Look-ups in named tables: a row name and a column name give one cell, copied from the table.

vemulez
         tokol  fesu  sosiv  nuti  gen  vekidut  zel  dupited
piber      127    95     80    33  114      122  130      138
luf         91    75    116    73   93       63  115       86
ruba        57   100    185   117  121       76  169      217
fubudo      95    35    150    16   84       62  168      133
zopome     122    40    107     6   78       67  129       89
rovogi      57    99    181   129  121       75  181      218
nabazok    114    36    104    16   97       77  125       90

vekidut of nabazok = 77
zel of zopome = 129
sosiv of rovogi = 181
fesu of piber = 95
dupited of nabazok = 90
nuti of rovogi = 129
dupited of luf = 86
nuti of piber = 33
fesu of ruba = 100
fesu of rovogi = 99
gen of nabazok = 97
zel of luf = 115
nuti of zopome = 6
dupited of fubudo = 133
gen of rovogi = 121
vekidut of fubudo = 62
dupited of ruba = 217
Which row has the largest dupited? rovogi

Table pog
|  | povi | kuge | naro | lam | bomu | vafoser | puv |
|---|---|---|---|---|---|---|---|
| sibu | 73 | 124 | 188 | 122 | 138 | 138 | 189 |
| zopofut | 139 | 148 | 157 | 163 | 221 | 207 | 138 |
| daf | 218 | 222 | 112 | 164 | 106 | 150 | 62 |
| sakoguz | 216 | 220 | 139 | 139 | 107 | 150 | 61 |
| kanam | 108 | 89 | 156 | 114 | 139 | 116 | 165 |
| misoz | 223 | 239 | 95 | 169 | 101 | 152 | 68 |
| memedar | 68 | 115 | 201 | 103 | 125 | 130 | 196 |
| sorifa | 103 | 100 | 176 | 100 | 124 | 117 | 177 |
| buduver | 90 | 134 | 176 | 129 | 153 | 148 | 182 |
| ref | 86 | 68 | 139 | 143 | 121 | 102 | 135 |
| gino | 71 | 59 | 140 | 117 | 103 | 81 | 122 |
| nuvimu | 139 | 65 | 140 | 104 | 79 | 77 | 129 |

What is the povi of zopofut in pog? 139
What is the lam of misoz in pog? 169
What is the puv of buduver in pog? 182
What is the bomu of ref in pog? 121
What is the kuge of sakoguz in pog? 220
What is the povi of misoz in pog? 223
What is the lam of sibu in pog? 122
What is the vafoser of kanam in pog? 116
What is the puv of sibu in pog? 189
What is the lam of sorifa in pog? 100
What is the lam of buduver in pog? 129
What is the naro of ref in pog? 139
What is the naro of buduver in pog? 176
What is the povi of nuvimu in pog? 139
What is the vafoser of nuvimu in pog? 77
What is the puv of gino in pog? 122
What is the naro of memedar in pog? 201
Row with the largest lam: misoz

lefen =
	puzun	fevepe	geva	riluzi
pab	486	156	356	296
vor	604	892	423	216
gor	501	501	691	357
bivefuf	519	927	280	437
tud	550	657	456	856

geva of gor is 691
geva of vor is 423
fevepe of gor is 501
riluzi of gor is 357
puzun of tud is 550
fevepe of tud is 657
fevepe of pab is 156
riluzi of bivefuf is 437
geva of tud is 456
fevepe of bivefuf is 927
geva of bivefuf is 280
riluzi of pab is 296
puzun of vor is 604
riluzi of tud is 856
puzun of pab is 486

nus:
columns: rav, mebimos, tipemo, kugur, mer, pesesom, milek, pusaz
laruzo: [118, 132, 135, 120, 136, 142, 132, 126]
lumo: [152, 144, 153, 202, 137, 124, 140, 151]
viken: [119, 136, 142, 141, 128, 135, 124, 121]
kazude: [147, 146, 151, 182, 129, 127, 130, 137]
bitobu: [119, 131, 133, 115, 139, 144, 135, 129]
nosozuk: [121, 131, 130, 107, 142, 147, 138, 132]
sekupet: [149, 134, 116, 61, 159, 163, 157, 153]
lubol: [152, 143, 153, 208, 139, 123, 144, 155]
tarob: [140, 145, 149, 169, 126, 129, 124, 129]
vinuros: [152, 142, 154, 208, 139, 122, 143, 154]

What is the mer of vinuros in nus?
139
What is the milek of lumo in nus?
140
What is the pesesom of sekupet in nus?
163
What is the pesesom of bitobu in nus?
144
What is the tipemo of lubol in nus?
153
What is the milek of viken in nus?
124
What is the kugur of laruzo in nus?
120
What is the milek of bitobu in nus?
135
What is the tipemo of vinuros in nus?
154
Row with the largest milek: sekupet

Table rapasu
         nozoli  rinub  dit  pagofe  vop  toz  ziramop  kuzases  rokapop  buzi
ritade      114     55  117     124  122   81       95       77      100   119
nudakil     162    106  118     164   82   71      163      167      149    80
moded        86    137  143      43   62  154       70      111       83    91
karo        121     39  113     130  146   85      103       48       83   146
tem         145    155   92     173   86  100      161      167      144   102
kug          84    149  137      51   43  186       85      128       72   115
mefizi      154     15  116     157  156   73       95        3       92   130
mava        112    158   52     144   92  127      181      185      175   115
lesir        58    155  115      30   45  214       72      163       81   127
kidula      148     31  135     149  177   83       99       28       80   130
nuziv       109    170   60     156  109  116      172      153      151    78

What is the ziramop of karo in rapasu? 103
What is the rinub of nudakil in rapasu? 106
What is the rinub of mefizi in rapasu? 15
What is the ziramop of ritade in rapasu? 95
What is the vop of tem in rapasu? 86
What is the pagofe of moded in rapasu? 43
What is the rokapop of nudakil in rapasu? 149
What is the toz of karo in rapasu? 85
What is the vop of nudakil in rapasu? 82
What is the rinub of tem in rapasu? 155
What is the dit of nuziv in rapasu? 60
What is the rinub of ritade in rapasu? 55
What is the pagofe of mefizi in rapasu? 157
What is the nozoli of kug in rapasu? 84
What is the ziramop of lesir in rapasu? 72
What is the pagofe of mava in rapasu? 144
What is the nozoli of moded in rapasu? 86
What is the kuzases of mava in rapasu? 185
Row with the largest toz: lesir

